Each row below holds a small network's activations on one input, seen along a few directions.
Each table varies a few parts of the input and shows all the possible inputs, shuffled.
Descriptions start from the smaller parts, as in this example, which fits no table here: one of 8 places around a ring, together with either a single point or one of 11 places along a line or (one of 3 separate values, together with one of 4 places along a line).
Shared parts are said once, and a part with two or three values counts as separate values.
(in the rows, 128 means zero)

Other details of the inputs vary at random and push rows far along two fixed directions, the same in every table; ignore that.

Rows:
R1: [ 78  90 190 129 123 125  88 170 158 100  80  62 144  96]
R2: [ 64  79 186 139 161 171 104 135 162  99 105  53 124 129]
R3: [191 138  90 109 143 144 127 136 137 106 119 181 143 166]
R4: [118  94 224 134 112 157  86 169 155 105  90  88 116 131]
R5: [114 211 142 130  80  80 163  93  88 168 187 126 139  72]
R6: [149 102  54 151 171 116 159 110 104 126  98 153 122 180]
R7: [170 135  63 132 147 103 130 154 147 116 130 152 166 163]
R8: [138 126  57 115 186 152 148 101 142 104 141 142 149 168]
R9: [ 93 204 150 141 113 123 178  54  90 171 214 109 113  98]
R10: [119 188 134 127  70  93 155  87  88 158 201 139 101  67]
R11: [167 114  53 116 141 117 123 140 141 100 137 168 130 144]
R12: [ 76 177 169 156  86  91 198  44  47 191 161 108  88  66]
R13: [176 123  66 104 137 145 135 163 136 123 131 175 119 162]
R14: [165 131  76 106 158 119 111 122 143 132 113 177 172 156]
R15: [168 114  55 120 140 116 123 143 142 102 140 168 129 148]
R16: [105  93 215 120 113 169  88 156 153  94  73  95 123 108]
R17: [173 123  62  98 137 149 135 157 134 120 125 175 121 152]
R18: [168 135  62 127 149 104 130 152 145 114 127 153 167 158]
R19: [ 77 178 173 161  85  91 196  47  45 192 163 107  86  70]
R20: [133 202 147 128  93  93 142  79  94 192 184 154 145  98]
R21: [115  93 224 132 113 160  86 167 154 103  87  90 117 125]
R22: [ 82  90 196 139 121 124  88 176 159 105  86  62 143 102]
R23: [ 87  85 213 131 128 137  68 155 160 129  80  84 146 112]
R24: [162 131  74 101 158 120 112 119 143 130 109 178 172 153]
R25: [ 77 179 175 166  84  90 193  50  45 194 166 105  85  74]
R26: [ 78 180 176 170  83  90 191  53  45 195 168 104  84  79]
R27: [166 135  60 123 151 105 130 150 144 112 125 154 167 153]
R28: [139 193 129 114  75 123 167 112  86 175 191 157  96  95]
R29: [127 186 135 139  71  90 154  97  93 161 207 143 101  84]
R30: [150 103  54 155 169 115 157 113 105 128 100 151 121 185]
R31: [ 93  79 185 111 107 172  95 179 149 110  83  88 100 100]
R32: [189 138  88 106 143 146 128 133 137 104 115 182 144 161]
R33: [175 130  79 118 157 116 109 131 145 138 122 172 169 168]
R34: [186 138  86 103 143 148 129 130 136 102 112 183 145 157]
R35: [ 72  83 190 150 161 165 101 141 167 106 112  50 117 142]
R36: [ 61  76 181 129 160 174 106 129 160  93  99  55 129 124]
R37: [ 87  69 178 126 112 138  82 163 156  90  95  78 108  92]
R38: [177 129  80 122 155 115 109 133 146 140 125 170 169 172]
R39: [146 129  61 127 188 147 144 109 147 111 147 139 142 179]
R40: [ 94  70 188 148 109 132  82 177 162 101 110  81 105 113]
R41: [177 123  68 107 136 142 135 165 138 125 134 174 118 168]
R42: [ 94  79 188 115 108 170  95 183 149 112  86  88  99 104]
Description of these inputs: one of 6 places along a line, together with either one of 2 separate values or one of 5 places around a ring.
Q: Changing only the place on the line of 6 turns R3 into R16. The same change can be made to R26. Which row results?
A: R12
Q: Which other rows does R28 become when the place on the line of 6 takes its other values? List them by row number.
A: R13, R17, R31, R41, R42
Q: Which other rows does R18 become when the place on the line of 6 takes its other values? List them by row number.
A: R1, R5, R7, R22, R27
Q: Which other rows does R26 become when the choice among 2 separate values takes its other values? List them by row number.
A: R9
